A small network was trained on made-up records. Each row is its average activation on records with the value named, seen along a few directions.
Values that are neighbours, or in one group, have similar rows; names and order tell nothing.
(in the rows, 100 means zero)

Field VAF:
gopup: 95, 71, 135, 34, 45, 112, 92, 62, 100, 118, 108, 109, 68, 100, 53, 113, 20, 130, 127, 59, 74, 75, 98
lonus: 137, 171, 93, 103, 119, 100, 84, 104, 65, 114, 84, 81, 102, 104, 140, 113, 129, 108, 85, 112, 154, 109, 129
kef: 93, 46, 106, 126, 150, 110, 102, 138, 130, 107, 100, 124, 112, 88, 146, 70, 149, 74, 94, 145, 80, 100, 72
gad: 95, 163, 91, 132, 56, 107, 96, 50, 95, 89, 121, 68, 67, 102, 71, 134, 95, 137, 105, 62, 89, 145, 144
gakiz: 89, 51, 149, 63, 124, 99, 96, 190, 128, 94, 115, 134, 111, 120, 65, 106, 78, 77, 95, 80, 68, 77, 85
zamik: 91, 99, 27, 142, 105, 73, 130, 56, 82, 78, 72, 84, 140, 86, 125, 65, 129, 74, 94, 142, 135, 94, 72
VAF is arranged as a ring.
List every value one step from lonus, in the order listed. -> gad, zamik

Field LIDA:
dunum: 99, 97, 91, 129, 144, 94, 79, 138, 91, 115, 95, 107, 112, 106, 155, 90, 153, 83, 92, 126, 109, 103, 92
laken: 95, 85, 139, 76, 97, 110, 89, 120, 127, 109, 114, 127, 86, 99, 101, 119, 77, 98, 102, 70, 57, 96, 96
fiv: 97, 93, 121, 88, 135, 112, 82, 177, 107, 119, 112, 126, 127, 108, 106, 93, 129, 92, 76, 120, 97, 83, 103
rekis: 89, 98, 56, 105, 81, 82, 110, 39, 79, 87, 79, 87, 114, 95, 97, 71, 95, 99, 114, 128, 117, 82, 84
vapo: 78, 18, 98, 85, 84, 99, 103, 115, 118, 104, 105, 123, 117, 88, 82, 75, 85, 90, 100, 106, 80, 89, 64
vara: 122, 162, 93, 131, 97, 97, 84, 78, 86, 93, 106, 73, 79, 105, 119, 126, 130, 104, 84, 89, 100, 147, 138
mikez: 91, 123, 60, 113, 56, 88, 109, 39, 78, 92, 83, 100, 106, 90, 82, 110, 63, 100, 122, 70, 121, 107, 98
gadev: 93, 55, 138, 98, 126, 101, 106, 125, 134, 106, 91, 128, 106, 112, 104, 77, 101, 76, 126, 124, 81, 90, 100
loz: 116, 150, 85, 139, 125, 110, 99, 98, 87, 97, 92, 78, 106, 97, 132, 92, 147, 109, 91, 138, 136, 111, 119
butu: 101, 105, 149, 93, 131, 99, 93, 160, 125, 90, 108, 112, 81, 119, 79, 135, 109, 85, 92, 77, 73, 125, 120
suge: 85, 90, 103, 102, 58, 100, 118, 69, 87, 98, 113, 87, 75, 103, 53, 130, 56, 126, 117, 58, 80, 101, 88
dom: 86, 56, 118, 63, 83, 92, 101, 96, 127, 93, 125, 114, 92, 108, 49, 94, 58, 105, 109, 85, 68, 80, 94
figat: 86, 56, 65, 106, 108, 85, 130, 74, 109, 81, 93, 95, 128, 96, 108, 59, 93, 69, 98, 119, 87, 74, 60
pizam: 116, 128, 72, 101, 91, 89, 117, 78, 74, 109, 79, 80, 125, 92, 131, 86, 116, 106, 89, 124, 141, 89, 95
les: 129, 146, 142, 116, 92, 113, 81, 129, 101, 91, 115, 95, 75, 110, 97, 141, 89, 114, 97, 79, 103, 118, 142
fol: 98, 70, 72, 98, 130, 109, 103, 113, 100, 105, 89, 111, 112, 78, 125, 72, 121, 96, 96, 135, 133, 81, 76
kinas: 103, 125, 112, 68, 85, 115, 84, 92, 90, 110, 111, 90, 72, 98, 82, 128, 77, 126, 95, 58, 95, 110, 108
dizir: 117, 144, 88, 90, 77, 104, 110, 59, 79, 101, 90, 67, 86, 95, 99, 104, 99, 122, 99, 96, 121, 114, 124
Each value of LIDA is a pair of two hidden parts, and every pair occurs once (6 first parts, 3 second parts).
butu and laken share the first part; butu and dunum share the second. Which value has the first part of dunum and the second part of laken? -> fol
gadev and fiv share the first part; gadev and kinas share the second. Which value has the first part of kinas and the second part of fiv? -> les
mikez and dizir share the first part; mikez and rekis share the second. Which value has the first part of rekis and the second part of dizir? -> pizam

Field DUFI:
mafu: 117, 166, 61, 124, 84, 92, 103, 43, 66, 97, 83, 67, 99, 94, 119, 108, 114, 114, 97, 103, 143, 119, 121
bod: 84, 78, 138, 73, 67, 113, 94, 99, 121, 101, 125, 110, 71, 107, 50, 121, 53, 120, 116, 56, 54, 103, 107
tovi: 107, 114, 63, 143, 131, 93, 106, 97, 91, 97, 85, 91, 122, 90, 149, 78, 156, 84, 86, 145, 128, 109, 95
fil: 80, 20, 134, 61, 104, 104, 103, 138, 130, 103, 109, 135, 104, 103, 73, 87, 66, 85, 110, 95, 59, 68, 67
tugop: 96, 55, 102, 107, 149, 95, 106, 158, 117, 98, 93, 124, 129, 100, 127, 74, 132, 64, 88, 136, 98, 83, 71
puf: 116, 167, 102, 92, 65, 103, 88, 65, 75, 104, 105, 74, 76, 107, 81, 133, 79, 133, 103, 66, 118, 118, 140
DUFI is arranged as a ring.
List every value one step from puf, in the order listed. -> mafu, bod
